Each row below holds a small network's activations on one record, seen along a few directions.
Here are examples, each followed by its value of one field, SUZ.
Other fields move the rows too, some of them a lot.
In the rows, 500 means zero.
Random noise pushes rows far along 13 fixed directions. That doesn't count. These rows show it; they differ only by the noise:
[466 252 553 680 449 537 369 646 598 611 420 308 484 526 553 391 237 536
 718 639 639 520 495 668 542 451 408 617 558]
[561 298 263 620 587 561 383 458 572 526 455 583 592 461 493 270 347 625
 533 544 380 502 521 613 511 585 394 704 407]
[555 569 549 269 420 611 409 477 454 428 484 573 474 467 480 602 582 586
 529 671 542 534 701 557 483 374 439 522 567]
[521 322 442 453 502 611 376 500 542 500 485 462 466 508 443 384 570 576
 638 656 470 616 575 722 616 399 455 488 519]
[570 642 670 355 529 476 617 538 360 585 554 643 637 679 577 646 518 590
 753 489 695 468 695 608 546 324 453 402 344]
[362 417 412 538 536 596 576 367 448 375 778 511 507 522 650 506 720 459
 739 170 415 402 509 615 490 502 492 481 401]
[547 442 559 431 553 526 610 539 436 608 559 481 627 581 522 489 475 642
 547 447 681 546 582 673 455 336 468 630 270]
[626 446 371 535 403 630 371 399 498 509 350 660 686 500 660 382 483 490
 505 565 452 494 557 536 581 625 516 629 526]
[491 576 522 769 647 393 512 527 530 585 608 352 577 360 556 333 463 414
 449 453 521 499 358 354 516 630 416 471 558]
[598 540 545 793 555 494 399 727 667 693 525 221 473 533 363 394 514 486
 366 621 478 673 329 494 632 602 542 446 528]
[514 498 672 561 581 322 488 583 525 579 483 510 424 387 442 430 185 549
 494 496 519 444 541 282 396 459 372 552 526]
[619 467 365 335 555 495 256 518 578 491 424 559 503 384 544 575 400 573
 206 557 510 454 533 334 608 519 531 572 598]
[703 685 324 544 675 505 500 554 594 536 707 674 577 480 292 502 670 754
 347 464 249 624 551 456 566 576 441 481 316]
[528 389 565 767 387 483 458 465 619 488 587 621 468 411 595 357 541 438
 699 262 208 531 453 332 638 639 528 385 618]
[534 426 446 778 536 409 458 537 615 574 538 388 628 331 565 315 517 457
 589 524 533 592 365 456 639 582 424 436 633]

[553 307 187 327 509 522 304 510 604 448 357 602 479 621 522 686 428 547
 319 411 493 363 489 480 630 506 670 579 430] -> sugo
[735 655 544 564 452 532 436 794 602 742 447 446 676 695 541 751 359 662
 297 618 705 578 488 516 688 543 602 560 406] -> sur
[459 405 515 461 256 660 294 457 539 401 292 511 361 496 543 548 365 425
 460 638 458 419 577 493 394 555 538 701 677] -> bute
[493 240 172 429 455 475 531 542 644 422 486 592 504 610 377 620 617 631
 631 410 487 555 463 693 590 370 585 514 343] -> nof
[451 647 466 487 433 728 328 470 429 381 574 703 562 586 854 763 345 550
 686 543 489 230 727 493 551 639 371 578 618] -> sur
[568 624 362 630 531 381 476 596 573 523 395 521 591 515 439 563 458 451
 477 655 554 474 396 401 531 597 493 436 571] -> dil
[498 790 425 391 638 504 499 347 355 366 596 674 596 398 592 511 542 513
 476 618 444 402 615 432 427 641 317 455 579] -> bozul
[428 275 474 657 520 344 397 637 675 516 592 386 368 425 478 519 392 525
 870 426 497 514 409 578 626 503 406 311 676] -> vop
[652 504 410 455 407 547 456 405 481 488 352 728 612 542 494 424 564 503
 542 614 399 583 590 534 645 545 539 443 556] -> vop
[498 487 472 545 276 695 525 487 585 373 671 492 422 355 414 571 751 612
 448 452 312 633 558 505 359 477 480 675 529] -> lepu
[432 603 605 721 560 361 659 560 556 553 682 326 460 386 379 473 588 447
 472 346 493 537 372 363 383 503 459 438 504] -> sep
[487 457 449 368 420 432 639 399 465 366 483 751 526 546 516 568 610 528
 588 336 424 457 574 468 494 414 555 464 418] -> perip
[455 328 429 613 663 618 598 412 441 538 632 596 610 619 696 271 556 534
 422 277 329 533 454 591 700 577 578 519 291] -> girub
[528 571 455 618 276 633 490 458 548 468 410 355 581 434 521 485 764 348
 429 627 564 605 404 541 468 588 578 559 646] -> retif
[519 683 315 497 661 375 387 556 569 460 536 549 446 600 390 691 605 463
 513 560 467 413 451 436 673 575 526 238 558] -> bute
[420 344 486 503 611 322 637 571 593 485 645 394 301 514 259 518 471 558
 442 246 396 507 390 448 374 398 532 513 316] -> kas
[548 473 617 457 442 381 677 495 472 532 510 702 525 548 468 526 388 589
 543 212 423 461 533 399 367 476 553 584 304] -> konuv
[613 325 639 716 437 457 646 606 575 747 525 394 707 509 685 426 395 535
 322 164 624 596 317 430 589 545 672 649 334] -> zomu
[442 723 773 509 363 660 703 501 370 473 611 407 452 634 515 616 699 434
 618 445 521 550 580 606 334 435 529 499 409] -> zosi
[504 554 686 659 404 490 505 558 503 596 435 333 591 393 540 436 486 415
 615 701 705 595 476 512 501 449 393 488 664] -> sanu
[546 569 290 671 546 377 479 549 609 493 438 542 630 364 479 529 268 535
 287 487 541 372 409 260 346 658 404 710 498] -> fofev
[529 584 431 374 666 237 426 451 531 452 482 657 485 219 459 562 277 573
 307 473 509 351 537 117 440 477 367 478 628] -> tosag
[446 623 535 499 408 633 438 546 486 432 398 431 377 478 438 537 339 485
 282 733 490 455 558 437 256 567 434 753 563] -> nof
[491 361 502 659 747 389 369 475 538 593 526 553 411 469 549 213 285 454
 560 439 301 424 444 370 694 601 434 345 545] -> gubi
[492 405 558 600 562 376 648 503 518 560 491 473 517 412 351 301 412 576
 518 483 519 629 454 469 402 410 413 536 416] -> fofev
[409 529 572 576 424 601 448 627 492 496 606 446 484 696 681 722 427 486
 759 468 575 381 552 634 602 537 491 406 524] -> giga
[677 541 598 425 322 471 621 467 557 490 415 726 417 378 192 418 457 682
 309 476 231 657 595 358 212 481 500 721 383] -> teni
[459 493 284 626 577 517 497 523 528 517 552 332 577 538 480 521 675 445
 544 580 615 519 377 637 584 509 489 452 481] -> lepu
[600 709 478 533 705 436 539 649 528 608 515 588 536 564 294 504 327 684
 403 693 467 533 577 460 447 505 333 536 346] -> gad
[340 261 461 576 411 564 553 299 513 354 571 346 421 305 539 288 708 358
 466 327 410 573 366 512 395 493 561 581 554] -> zezu
[482 450 272 367 507 708 255 443 566 347 538 566 345 524 452 638 586 546
 374 512 289 409 574 527 548 549 527 564 534] -> sanu
[650 361 484 318 253 423 603 426 610 386 371 758 499 348 264 412 822 625
 508 564 313 818 575 485 584 292 574 401 561] -> perip
[326 537 339 372 782 708 558 424 326 460 634 324 462 653 494 437 511 554
 303 546 553 450 531 753 342 484 429 713 235] -> gad
[693 531 524 407 436 401 461 673 566 610 394 689 685 536 538 707 384 761
 677 740 699 591 687 547 729 324 420 376 538] -> rof
[425 434 567 626 213 517 438 481 536 449 373 416 534 507 665 560 581 261
 795 545 647 468 446 515 547 516 562 421 723] -> zezu
[429 626 580 635 435 744 704 469 356 473 657 577 660 660 709 485 558 582
 587 442 473 510 619 657 429 575 438 673 322] -> girub
[532 427 352 499 691 457 354 519 534 491 533 690 337 620 495 459 278 554
 531 254 201 334 499 461 542 746 547 461 393] -> retif
[492 336 308 335 275 467 533 365 558 303 446 813 523 445 591 694 535 532
 604 230 450 336 589 373 429 439 565 596 489] -> gubi
[446 271 474 503 437 589 591 515 560 511 588 297 406 518 367 456 661 538
 412 333 491 594 417 642 397 338 571 653 325] -> kas
[609 508 424 463 532 284 534 546 608 509 371 533 516 332 305 497 482 550
 369 591 527 613 442 346 492 416 481 462 540] -> zosi
[503 489 679 384 475 577 669 361 303 540 540 736 618 652 718 472 430 542
 618 274 523 398 666 556 423 410 509 595 288] -> bozul
[430 421 603 398 574 519 558 480 388 555 519 631 438 736 519 559 264 577
 704 323 505 298 661 602 381 372 470 581 242] -> tosag
[619 771 396 390 458 562 534 558 491 446 547 641 548 574 319 741 573 663
 410 584 466 485 632 507 376 515 465 603 374] -> konuv
[509 425 661 392 593 556 503 450 362 584 478 586 539 559 735 465 297 536
 421 418 584 394 598 477 559 433 514 568 420] -> teni
[506 276 484 500 346 660 174 602 662 503 480 447 460 388 706 634 278 631
 555 584 558 448 600 527 645 480 442 630 764] -> sep
[687 533 521 514 348 527 538 578 540 624 363 634 712 523 431 547 457 712
 668 690 638 626 643 628 500 396 415 588 438] -> zomu
[426 316 449 493 498 490 604 594 580 514 625 283 429 527 371 561 675 571
 496 403 586 613 426 677 488 300 568 503 360] -> rof
[489 501 538 559 515 607 506 530 452 534 574 592 575 588 720 576 288 608
 421 359 509 355 591 481 470 566 485 688 363] -> giga
[658 437 119 666 433 461 568 522 602 575 280 649 771 749 402 502 566 512
 566 472 514 510 396 654 547 615 633 598 233] -> sugo
[457 351 353 521 465 347 466 491 577 483 448 416 544 356 565 562 337 430
 468 339 663 355 342 388 411 514 550 611 559] -> dil

Here are new rows. What is SUZ for each?
[514 418 581 279 717 489 451 461 335 648 392 368 524 621 606 352 431 407
 285 504 656 502 445 618 593 476 653 442 383] -> rof
[531 491 413 417 639 555 506 408 404 535 531 535 612 514 549 428 686 507
 472 598 550 555 530 608 666 422 492 406 448] -> lepu
[431 407 448 170 650 581 419 364 397 365 561 399 366 355 468 438 590 537
 261 644 511 553 592 558 524 333 455 504 581] -> kas
[500 407 714 382 448 575 461 422 442 500 438 439 376 416 430 305 559 474
 492 695 441 667 567 562 533 387 482 430 606] -> zezu
[311 511 525 397 677 639 529 380 324 473 668 351 427 628 595 504 570 407
 507 358 558 328 527 657 404 440 499 524 354] -> tosag
[362 594 541 465 531 363 531 523 516 428 588 275 368 409 431 661 648 342
 406 453 664 449 379 385 425 425 539 390 624] -> bute
[554 574 469 503 333 861 525 411 422 480 436 439 620 592 609 464 652 471
 287 535 470 561 532 695 345 605 602 821 368] -> zosi
[423 341 526 509 449 322 461 495 584 406 420 564 356 296 456 470 307 487
 504 486 447 440 509 277 441 438 435 495 660] -> giga
[522 405 609 396 490 479 608 368 436 528 465 430 575 285 531 305 576 531
 356 503 633 678 484 490 444 359 502 582 523] -> retif
[417 607 420 772 544 423 684 471 459 508 546 433 590 557 437 401 468 381
 606 379 485 392 363 513 266 673 444 618 346] -> konuv
[476 377 820 715 344 299 574 622 600 579 361 510 391 455 510 366 353 365
 576 478 430 616 408 225 648 474 575 306 696] -> girub
[551 532 463 345 443 548 427 383 389 477 339 572 731 373 747 532 474 485
 502 739 777 428 620 497 573 419 376 548 667] -> kas
[546 619 350 459 340 408 456 540 619 370 395 533 556 227 455 648 520 503
 268 670 599 530 463 266 388 528 451 620 726] -> nof
[398 543 573 495 431 622 376 527 486 482 568 309 431 586 657 671 629 349
 538 500 630 433 468 573 592 508 590 425 641] -> bute
[631 537 312 381 385 473 482 382 468 497 232 568 683 606 481 480 804 278
 447 569 600 551 420 548 598 516 714 410 491] -> sugo
[653 620 682 854 421 815 332 653 513 768 441 446 614 756 748 435 208 552
 335 531 401 512 496 498 630 809 573 713 433] -> sanu
[705 486 480 485 301 503 650 683 599 623 456 743 670 764 435 769 399 797
 575 353 570 534 616 604 443 383 578 689 177] -> bozul
[429 438 307 494 486 648 237 556 632 367 617 373 348 459 523 657 501 507
 441 468 419 388 478 503 505 572 486 565 626] -> fofev
[390 302 423 512 594 636 448 357 450 422 592 666 400 559 585 339 371 557
 710 381 266 341 633 599 481 525 391 578 399] -> gubi
[582 459 831 310 538 487 508 534 422 641 426 514 492 464 570 455 360 557
 249 529 631 583 586 359 595 309 557 467 503] -> fofev
[561 383 490 270 582 374 490 420 451 536 310 641 519 430 432 377 384 539
 431 633 591 499 590 447 517 323 459 495 480] -> gubi
[503 796 500 673 489 423 588 631 513 491 534 498 564 605 516 687 440 496
 467 510 552 401 467 375 425 640 469 507 479] -> perip
[512 433 630 702 248 534 454 355 489 479 219 633 457 535 618 248 491 202
 518 473 236 512 433 321 568 714 682 421 673] -> giga
[441 422 643 479 482 508 451 587 459 609 376 267 403 681 470 510 610 312
 633 713 694 568 447 655 692 333 606 266 579] -> lepu
[494 579 588 594 492 609 457 578 502 531 598 448 563 445 627 575 337 669
 518 621 630 488 606 563 459 513 336 666 549] -> bute
